Each row below holds a small network's activations on one input, seen along a few directions.
Each table varies a few parts of the input and shows all the possible inputs, shuffled.
A made-up example of a description, with smaller parts first: one of 4 places along a line, together with either a single point or one of 11 places along a line or (one of 3 separate values, together with one of 5 places around a ring).
Shared parts are said once, and a part with two or three values counts as separate values.

Other details of the inputs shift rows strongly along three fixed directions, in all tables alike. That doesn't count.

Table:
r1: [ -2.7 -34.3  20.8  -2.6  14.5 -24.7 -28.3 -24.7 -35.8  20.9  -9.0]
r2: [ 11.3   3.1 -40.0  39.5  -7.6  47.0  -6.7  38.2   2.8 -21.0  14.1]
r3: [  1.4  11.7  -1.2   3.7  -8.2   9.3  -1.4   6.0  16.6 -13.2  -8.5]
r4: [ 11.7 -34.4  -3.8  27.7   4.5  35.5 -16.0  28.3 -28.1 -16.5  26.5]
r5: [-10.5 -11.5  21.6 -18.0  42.1 -40.3 -11.2 -22.3 -55.6  12.3 -47.3]
r6: [ 4.9 22.6  1.1  6.0 -5.1 -4.4 29.3 -9.8 24.6 12.8  9.3]
r7: [ -2.8 -30.6  32.8 -16.3  30.9 -33.2 -26.9 -46.1 -47.9   7.6 -17.1]
r8: [ 28.8 -59.3  25.6  -1.7  11.3 -15.2  14.5 -12.3 -31.0   8.6  20.0]
r9: [  5.8   2.9   6.1  -4.0 -14.5  11.2   4.9   1.8  14.3  -1.8  12.6]
r10: [ 20.4 -31.7 -20.2  17.4 -32.1  22.9  -5.0  20.2  26.4 -13.4  24.4]
r11: [  6.7  -2.6  -1.3  24.3 -23.7  19.7   2.3  19.3  28.1  -9.8  17.3]
r12: [ 10.4 -53.7   0.3  37.6  15.3  21.8 -28.9  30.1 -51.1  -8.6  14.7]
r13: [  7.0  35.3   6.4  -3.4 -34.0  16.9  34.0  -3.0  70.3 -16.4  27.2]
r14: [ 13.4  19.6 -21.0 -10.8 -20.9   2.1  45.5   1.6  45.3   7.8  13.4]
r15: [-2.6 10.8 10.0 -0.7 -9.7 -9.3 24.7  4.1 24.1  7.8  9.7]
r16: [  0.8 -33.8 -21.0  30.7  -6.4  39.1 -46.4  29.9 -22.5 -23.6  16.6]
r17: [  7.9 -16.7  24.6   0.3  22.8 -14.8   3.2 -16.2 -26.4  -1.8  -8.5]
r18: [-12.8  17.5  -2.0 -21.6  23.7 -23.9  11.1 -17.0 -21.7  14.6 -22.2]
r19: [ -7.7  41.4  12.0 -32.4  16.8 -40.6  33.7 -39.5  11.1  22.0 -27.4]
r20: [-13.4  58.4 -11.9 -23.1 -26.4   6.1  34.0  13.0  59.3   1.9   8.9]
r21: [-29.3   7.0  15.1 -36.9  25.5 -50.1 -11.7 -22.1 -32.9  27.8 -47.3]
r22: [-32.7  51.2  -8.5 -48.3 -10.3 -25.4   1.8 -17.1  31.3  14.8 -24.7]
r23: [-21.4  28.7   3.3 -26.5  -3.6 -30.0  -6.2 -21.7  15.2  16.5 -30.1]
r24: [-20.6  14.1  -4.4 -20.4  32.0 -31.0  -0.9 -12.1 -33.7  24.1 -29.6]
r25: [-10.9  41.2  -7.6 -28.3 -21.2  -4.2   6.3 -13.4  45.7  -0.6  -4.9]
r26: [ 13.8 -18.1  19.6  11.6  10.3 -15.1  19.5 -20.1 -12.2  20.6  21.9]
r27: [ 10.7 -22.7  26.7  -9.2  -3.6 -10.4  -4.8 -31.4  -5.9   8.1  18.9]
r28: [-29.9  25.1 -38.2  -9.6   9.7   7.4 -37.1  35.2 -18.4 -15.3 -50.7]
r29: [ 33.3 -53.4  20.6  44.3  19.3  16.9   1.8 -10.5 -35.3 -13.3  40.9]
r30: [ -3.9  -8.9  23.4 -24.3  35.9 -36.7   8.2 -39.2 -45.3  30.4  -2.9]
r31: [ 10.6  14.3  21.1  -2.7 -21.4  -3.8  30.7 -13.6  47.2  -5.5  15.4]
r32: [-19.1  17.1 -37.6  16.6  11.1  22.1 -26.7  45.0 -14.1 -27.6 -36.4]
r33: [-32.2  15.1 -39.8  -5.0   7.3  10.8 -42.3  43.2 -23.5  -8.7 -42.1]
r34: [-21.0   8.5 -40.1  14.5  -5.3  25.2 -38.2  49.6 -12.0 -11.0 -26.3]
r35: [  9.9 -24.4 -18.3  39.0  -9.7  32.4 -37.9  21.2  -4.6 -26.8   0.6]
r36: [  7.5   4.0 -36.4  32.8  -7.5  47.6  -7.1  37.4   0.2 -15.6  23.3]
r37: [ 10.2  16.2   5.8   0.0 -20.8  16.1  30.1   8.0  37.5  -6.4  27.5]
r38: [ 22.7   6.7  22.3  18.7 -33.7  14.1  46.9  -2.7  58.4  -2.1  50.7]
r39: [ 46.7 -70.1  42.8   7.1 -15.3  -2.7  28.3 -23.9   4.6   3.7  60.4]
r40: [ -5.0  15.1  11.1 -23.3  -8.9   1.3   9.4  -8.1  16.6   2.0  13.6]
r41: [-28.9  51.6 -12.0 -38.4 -17.4 -18.7   1.9  -9.4  39.9  15.7 -22.2]
r42: [-22.5   6.3 -33.9  10.0   6.3   3.4 -48.2  22.8 -19.5 -14.3 -54.2]
r43: [-12.9   8.7 -29.5   7.1  10.3  17.2 -22.9  36.7 -21.5 -17.7 -26.6]
r44: [ 46.5 -48.0  55.7  18.6  17.8 -11.4  32.5 -55.3 -20.3  11.1  50.1]
Description of these inputs: one of 4 places along a line, together with either a single point or one of 10 places around a ring.
Question: Changing only the place on the line of 4 turns r37 into r9. The same change can be made to r15. Which row results?
Answer: r21
Question: Changing only the place on the line of 4 turns r33 into r22. The same change can be made to r13. Which row results?
Answer: r7
Question: Change only the place on the ring of 10 in r19. List by row number the other rows that result.
Answer: r2, r6, r18, r24, r26, r29, r30, r36, r44
Question: Start at r14 and move only the place on the line of 4, one step at a time. The first step leads to r8. Which rows follow, in order?
Answer: r39, r10

Table:
r45: [ 29.5 -44.4  27.1  14.5 -41.5   9.9  26.5  -9.0  36.6  10.8  78.5]
r46: [  0.2  22.4 -37.7  18.4 -17.3  21.3  24.6  40.8  25.8   1.5  13.3]
r47: [ 28.7 -24.6  -1.1  30.2  -4.8  36.6  17.2  22.4  -6.6 -19.7  42.4]
r48: [ -6.8   1.3 -27.3   1.8 -29.4  36.2 -15.0  33.4  26.4 -16.6  19.0]
r49: [ -7.7  54.0  -9.6  15.3  -1.9  32.7   9.6  15.5  38.9 -32.1  -8.3]
r50: [ -2.2  32.3 -32.7   4.5 -10.6  32.1  20.9  32.3  28.0 -11.2  13.3]
r51: [-16.3  56.3   0.2 -36.3  25.0 -61.1  29.8 -51.8  15.9  17.7 -67.1]
r52: [ 21.1 -82.0  29.1   1.9  14.2   1.7 -31.1  -2.6 -56.1 -13.9  13.1]
r53: [  9.3 -28.2  29.8  33.1  34.9  -4.4 -13.8 -26.6 -57.6   0.0   2.3]
r54: [ 26.8 -35.6  30.1   5.6 -43.9  -3.7  35.7 -11.0  48.9  12.6  52.4]
r55: [-12.4  24.5 -30.8  -5.8 -32.6  18.8  -6.7  26.8  41.0  -7.4  12.2]
r56: [  4.0 -60.1  16.8   1.1  16.5  -4.7 -37.8 -10.2 -63.2  18.6  30.2]
r57: [ 22.2  -0.3  43.4  13.6 -35.1   9.0  15.3 -38.0  50.5  -3.0  52.5]
r58: [  1.9  25.7 -40.2  17.1 -13.1  32.5  19.0  33.2  23.8   2.6  11.7]
r59: [-15.3   3.8 -26.8 -12.8  33.8  -2.0 -11.7  29.8 -44.6 -14.0 -51.3]
r60: [  6.4  -2.9 -26.9  11.3 -37.1  21.3 -10.1  35.9  33.5  -9.7  -1.0]
r61: [-33.9  67.4  -0.5 -69.8  18.5 -73.2  52.1 -26.4  15.6  46.3 -64.8]
r62: [  7.4 -17.5   8.1  40.2 -19.0  17.3 -23.2  -0.4  24.1  -7.9  25.8]
r63: [-12.6   6.5 -26.0  -7.2  32.5  -9.0 -14.6  31.3 -41.4 -10.0 -53.8]
r64: [ -4.1 -10.3 -32.4  13.3  27.3  -2.8 -18.1  33.3 -48.7   1.1 -48.0]
r65: [  5.8  24.0  53.8 -16.5  23.1 -50.0  44.7 -73.8  15.1  34.3   9.4]
r66: [ -2.0  15.3 -20.1  -8.0 -34.6  18.4  -2.2  33.5  45.6 -22.4  -2.8]
r67: [-30.7  12.4  -6.1  -7.0  20.9   5.2 -59.8   5.8 -25.7 -26.0 -53.9]
r68: [-12.6  63.3 -14.8  12.9  -8.8  24.0  14.6   9.1  38.9 -20.5  -9.5]
r69: [ 20.7 -75.6  27.8   4.8  13.2   5.2 -36.8  -4.7 -62.0  -5.2  21.8]
r70: [  0.3  -3.7  45.6 -56.5  -4.2 -45.8  27.8 -65.9  10.5  47.0  20.6]
r71: [ 10.9 -56.3  41.7  27.7  14.3   4.7 -47.3 -24.1 -51.3 -14.4  12.0]
r72: [-28.7  22.9 -38.0 -10.0  31.7  -3.9 -16.9  23.8 -49.0  16.9 -29.9]
r73: [-24.2  21.0 -35.3  -8.9  32.6  -9.8 -16.3  23.0 -43.1   6.1 -38.8]
r74: [ 14.3 -11.6  52.8 -28.7  -4.8 -56.3  23.5 -85.3  30.6  18.5  -1.3]
Question: Describe the family of inputs behind these rows.
Answer: one of 2 separate values, together with either a single point or one of 4 places along a line or one of 10 places around a ring
Question: Changing only the choice among 2 separate values turns r73 into r55. The same change can be made to r68. Which row results?
Answer: r71
Question: Change only the place on the ring of 10 in r66. List by row number the other rows that result.
Answer: r45, r48, r52, r54, r55, r56, r60, r69, r70
Question: Change only the choice among 2 separate values in r67. List by row number the other rows that result.
Answer: r49
